A small network was trained on made-up records. Each row is its average activation on records with the value named, seen along a few directions.
Values that are neighbours, or in one group, have similar rows; names and order tell nothing.
(in the rows, 500 means zero)
Random noise pushes rows far along 3 fixed directions. That doesn't count. These rows show it; they differ only by the noise:
[479 594 417 468 394 726 444 833 242 432 685 919 382 748 462]
[360 353 616 644 470 329 473 421 607 587 532 593 460 418 471]
[479 572 494 470 608 333 518 435 521 408 583 575 367 473 579]
[638 520 290 544 246 590 529 777 362 414 624 691 487 779 368]
[374 384 554 630 344 574 432 673 426 587 600 805 464 598 404]


Field ZUPUT:
big: [484 482 596 350 502 714 449 716 330 613 502 798 403 383 589]
zab: [304 366 613 642 360 558 640 393 615 505 380 467 548 403 461]
zepeg: [662 553 269 476 430 361 595 543 508 353 565 493 451 618 476]
nota: [959 734 230 289 372 736 500 770 316 420 484 469 583 729 565]
daril: [515 341 522 707 366 534 709 337 570 638 386 431 610 278 492]
tunu: [704 489 465 501 521 392 596 602 390 507 465 522 475 507 467]
kisos: [466 718 456 354 674 520 359 511 422 358 676 574 307 583 507]
ras: [393 454 651 650 660 622 512 300 516 701 420 475 587 339 681]
boti: [335 592 654 338 783 527 363 430 391 594 627 555 445 530 554]
saze: [537 543 332 446 260 487 435 554 595 370 397 267 616 574 326]
pir: [246 584 679 450 785 569 423 235 596 332 476 443 377 373 592]
sis: [639 473 467 575 427 355 549 557 407 719 418 315 579 586 414]
torun: [325 169 647 830 302 845 391 625 541 710 452 512 818 620 275]
nudul: [250 201 736 617 346 420 482 435 713 697 379 510 545 316 403]
modod: [382 526 623 300 693 602 272 529 521 511 479 473 589 426 611]
A value of ZUPUT combines one of 5 hidden first parts with one of 3 second parts; all combinations occur once.
Question: kisos and saze share the first part; kisos and boti share the second. Which value has the first part of boti and the second part of saze?
Answer: modod
Question: sis and ras share the first part; sis and tunu share the second. Which value has the first part of tunu and the second part of ras?
Answer: daril

Field DOB:
kubo: [754 461 256 542 149 612 547 757 372 542 501 471 637 762 302]
pimi: [660 466 305 585 388 275 606 469 597 337 464 408 432 477 415]
vul: [511 528 545 537 524 615 491 498 518 486 471 442 574 544 526]
sovip: [596 434 426 575 366 416 586 400 626 555 462 340 560 483 463]
dufu: [502 718 424 320 606 528 510 721 349 308 650 770 327 596 602]
veka: [369 423 524 519 433 465 490 696 381 481 641 816 378 603 348]
zeva: [489 368 557 535 368 539 440 459 546 669 404 399 629 475 441]
beru: [381 518 679 454 721 575 377 321 498 558 428 469 466 254 615]
fiz: [410 451 609 490 531 640 451 489 475 607 480 479 612 461 508]
sek: [393 198 554 853 102 542 493 687 555 755 513 672 604 685 254]
nop: [490 329 508 628 342 670 453 529 549 609 423 396 726 564 395]
DOB is arranged as 3 separate groups.
Question: Which other values are in the same group as pimi? Give them in the order they are listed.
Answer: dufu, veka, sek
Question: Which other values are in the same group as fiz? Give them in the order they are listed.
Answer: vul, zeva, beru, nop
